A small network was shown many inputs. Here are its activations along a few directions, one row for each input.
Each table varies a few parts of the input and shows all the possible inputs, shuffled.
A made-up example of a description, with smaller parts first: one of 5 places around a ring, together with either a single point or one of 11 places along a line or (one of 3 separate values, together with one of 4 places along a line).
Shared parts are said once, and a part with two or three values counts as separate values.
In the rows, zero is written as 128.

Other details of the inputs shift rows strongly along two fixed directions, in all tables alike. That doesn't count.

Rows:
r1: [130 124 131 133 118  96 130 116 104  88 154 117 144 156 105]
r2: [164  95  78  93 162  94 100 128 133 130 176 160  74 159 167]
r3: [133 141 121 135 206 128  83 134 186 173  94 185 133 112 180]
r4: [151 108  72  89 139 104 121 113 157 147 180 151  99 128 144]
r5: [130 144 171 198 111 133 140  96 138  87  71 106 202  92  89]
r6: [135  99  89  83 108  94 142 111 108  97 194 121 111 148  98]
r7: [103 110 120 128  88 100 157 117  69  70 175 100 165 143  48]
r8: [137 136 122 119 159 170 106 148 175 193  78 166 113 125 202]
r9: [119 146 142 138 153 164 113 147 156 188  61 154 142 113 170]
r10: [ 99 174 164 189 133 172 131 135 161 130  45 119 150 126 140]
r11: [133 121 111 106 160 105  91 169 112 137 149 150  54 140 150]
r12: [105 181 176 181 133 163 126 136 156 137  51 122 157 126 130]
r13: [151 108 104  75 146 125 130 124 136 157 171 139  81 135 156]
r14: [151 103  75  86 150 120 120 125 144 141 176 165 103 142 141]
r15: [160 103  89  76 142 115 126 125 139 164 193 140  66 130 166]
r16: [ 85 173 173 200  87 144 152 118 138  96  66  75 159 121 107]
r17: [148 103 140 125  78 128 131 137  81 108 130 105 114 110 111]
r18: [160 101 102  67 131 114 103 157 107 161 168 152  65 155 170]
r19: [157 111  92  84 147 100  97 146 130 143 156 139  26 154 169]
r20: [100 114 142 133  41 107 164 128  63  71 155  58 133 145  93]
r21: [133 109 111 125 140  89 117 123 102 106 154 133 120 149 117]
r22: [111 121 126 122  79 105 161 113  76  65 183  97 171 150  50]
r23: [131 148 134 128 188 172 122 130 178 204  90 168 145 102 166]
r24: [111 115 133 139  82  83 154 100  81  45 159  76 148 157  79]
r25: [135 148 131 129 178 184 128 126 191 192  93 164 140 111 179]
r26: [134 152 151 174 130 169 135 101 178 141  64 138 206  68  99]
r27: [105 168 156 176 153 155 117 143 152 151  52 135 136 120 139]
r28: [141 103 148 127  69 122 164 114  59  73 177  79 140 108  58]
r29: [129  96 117  85  81 102 137 139  75 103 168  96  85 157 127]
r30: [123 149 153 130 136 159 145 123 139 149 122 130 160 123 126]
r31: [ 76 155 159 168 123 146 148 119 136 104  98 122 222 104  74]
r32: [ 77 157 182 164 120 163 163 129 117 114 102 103 207 103  87]
r33: [141  94 101  69 145 109  95 172 102 160 166 159  66 138 168]
r34: [158 151 148 163 157 158  96 137 179 168  54 154 105  87 161]
r35: [125 121 117 144 106  88 138 102 121  85 152 100 135 141 116]
Each input here is: one of 5 places around a ring, together with either a single point or one of 6 places along a line.
The inputs of r26 and r5 match in every part but the place on the ring of 5. If r6 is changed in the same way as r26 into r5, which row does it become?
Answer: r24
Start at r8 and move only the place on the ring of 5, one step at a time. The first step leads to r10. Which rows follow, in order?
Answer: r2, r14, r25
Which other rows agree with r23 in the place on the ring of 5? List them by row number.
Answer: r13, r15, r25, r28, r30, r32

Rows:
r36: [175 104  91  74 167 114  81 164 135 180 150 170  20 148 200]
r37: [126 162 145 154 168 178 123 120 198 185  56 161 173  90 159]
r38: [136  87 114 101  68  87 155 122  51  63 210  84 110 148  74]
r39: [100 135 141 148 101 119 150 118 103  83 134  99 161 142  89]
r40: [104 144 160 156  96 137 138 144 101 105 100  91 121 132 117]
r41: [165  93  86  71 147 102  86 163 115 162 167 156  24 151 186]
r42: [104 142 152 161 109 126 145 117 116  93 114 105 176 125  91]
r43: [153 106  97 100 136 100 114 127 123 124 168 141  90 139 131]
r44: [115 134 144 138 115 138 144 122 120 118 125 117 163 119 105]
r45: [118 161 145 149 172 177 121 123 196 189  63 163 173  98 163]
r46: [111 138 150 150  96 140 154 114 117 105 118 101 172 118  91]
r47: [101 147 149 161 124 137 140 116 133 110 102 117 175 125 106]
r48: [136  97 114 115  86  82 143 117  71  65 190  92 111 149  85]
r49: [158 110  87  76 174 127 103 139 158 184 159 175  80 133 181]
r50: [120 159 145 166 159 158 123 115 183 154  64 147 172 103 142]
Describe the family of inputs behind these rows.
Answer: either one of 3 separate values or (one of 2 separate values, together with one of 6 places along a line)

Rows:
r51: [113 119 113 102  81 115 146 135  76  82 181 113 159 165  66]
r52: [137 122 120 120  87 112 174 107 102  72 179  91 129 148  85]
r53: [104 155 145 170 117 169 165  95 166 110  84  93 195 111 107]
r54: [143  99 108 133  90  89 101 177  91 107 153 117  50 136 135]
r55: [112 117 146 127  81 106 156 135  69 101 122  69  99 185 122]
r56: [166 150 130 157 174 142 103 106 181 151 105 163 127 119 131]
r57: [131 121 116 142 173 124 108 110 169 157 103 168 151  96 152]
r58: [104 157 168 169  85 137 115 137 129  95  39  98 126  98 100]
r59: [133 126 135 124 100 133 168 128  84  82 167 109 148 136  66]
r60: [112 156 178 158 129 161 167 118 137 130  93 120 211  86  96]
r61: [147  91  82  79 127  57 100 132  98 107 206 143 109 152 118]
r62: [186 135 112 102 197 171  96 127 191 211 131 198  92 114 169]
r63: [ 96 146 170 180  76 168 140 175 115 133  71 100 146 104 114]
r64: [100 167 140 175 124 135 126 113 161 105  74 133 208 135  96]
r65: [ 84 152 151 159 108 142 156  94 157 129  86 111 218 105 121]
r66: [159  80  80  70 134 115 130 139  89 113 211 134  83 144 108]
r67: [111 145 141 185 133 145 142 106 148  89  83 108 190 113  88]
r68: [ 51 182 177 161 146 161 147 161 122 126  99 107 142 132 105]
r69: [ 96 166 135 153 100 145 151 105 160 112  97 112 201 142 107]
r70: [ 95 130 109  94 140  94 131 153 106 116 200 108  36 174 140]
r71: [126 164 165 173 107 162 161  86 158 113 105  99 175 122  94]
r72: [171 102  90 105 137  84 127 128 107  89 190 140  84 148 105]
r73: [ 91 141 149 172 124 120 133 104 139 107  86 125 213 106 102]
r74: [144 117  97  83 194 146  91 135 181 219 120 203 132 101 187]
r75: [ 98 150 173 144  76 165 131 152 113 117  51  99 132  96  93]
r76: [158  78  87  94 151  78 109 122 107 109 193 131  97 121 122]
r77: [113 108 117 123 102 138 157 123  86  95 161 124 149 138  81]
r78: [130 146 136 121 108 152 109 136 170 159  61 126  78 101 165]
r79: [144 118 149 148 114  93 133 102  96  85 166 106 142 121  75]
r80: [117 138 140 141  68 119 145 133  60  95 137  65  90 145 127]
r81: [163  94 104 101 138  70 125 124 100  98 195 133 100 127 109]
r82: [139 111 153 118  99 119 151 115  72 100 190 103 143 120  67]
r83: [150 127  84  89 191 162  94 138 189 208 114 210 120 123 183]
r84: [109 120 119 105  82  88 148 112 104  96 176  97 163 145  98]
r85: [151 128  83 111 183 160 113 108 213 198 111 187 108 117 197]
r86: [145  87  63  69 111  91 130 118 109 111 210 137  83 168 132]
r87: [149 131  81 123 195 133  83 123 202 181  97 205 120 126 181]
r88: [113 130 149 133  71 127 144 156  26  92 144  75  99 141  97]
r89: [149  97 139  97  99 108 119 149  78 100 165 103  65 180 185]
r90: [160 152 115 139 178 135  71 152 149 187  79 161  59 115 207]
r91: [135 122 129 114 173 159 123 126 159 175 116 150 157  85 145]
r92: [141  91  91  55 118  85 116 144  84 128 215 145 116 148 113]
r93: [136 130 103 150 170 139 110 112 175 145  97 173 139 118 145]
r94: [103 152 208 169 112 182 133 155 106 118  56 108 171 136 158]
r95: [124 125 117 125 157 145 129  99 183 176 112 153 150  97 171]
r96: [ 84 141 168 167 117 166 161 110 125 128  90 121 223  90  94]
r97: [100 128 113 111 160  76 106 164  96  98 188 123  41 166 125]
r98: [148 128 109 130 131 147  98 167 183 199  99 151  56 113 211]
r99: [152  74  83  69 124  85 135 113 104 115 217 109  87 130 130]
r100: [ 91 152 189 165 111 165 152 147 101 138  40  96 162 148 118]
r101: [155  97 141 115 117  90  96 158  67  81 153 118  67 175 170]
r102: [170 129 107  94 188 133 117 115 204 202 131 175 107  97 196]
r103: [116 161 181 174 111 153 159  81 154 126 100  94 197  97 101]
r104: [155 129 122 124 191 119  81 152 160 194  61 168  66 156 204]
Describe the family of inputs behind these rows.
Answer: one of 3 separate values, together with either a single point or one of 5 places along a line or (one of 2 separate values, together with one of 6 places along a line)
The inputs of r77 and r93 match in every part but the choice among 3 separate values. If r66 is changed in the same way as r77 into r93, which row does it become?
Answer: r67
Start at r78 and move only the place on the line of 5, one step at a time. The first step leads to r98. Which rows follow, in order?
Answer: r80, r55, r89
Change only the choice among 3 separate values in r79. List by row number the other rows that result.
Answer: r82, r103
Change only the choice among 3 separate values in r70. List by row number the other rows that result.
Answer: r68, r97
Change only the choice among 2 separate values in r62. List by row number the other rows that result.
Answer: r82
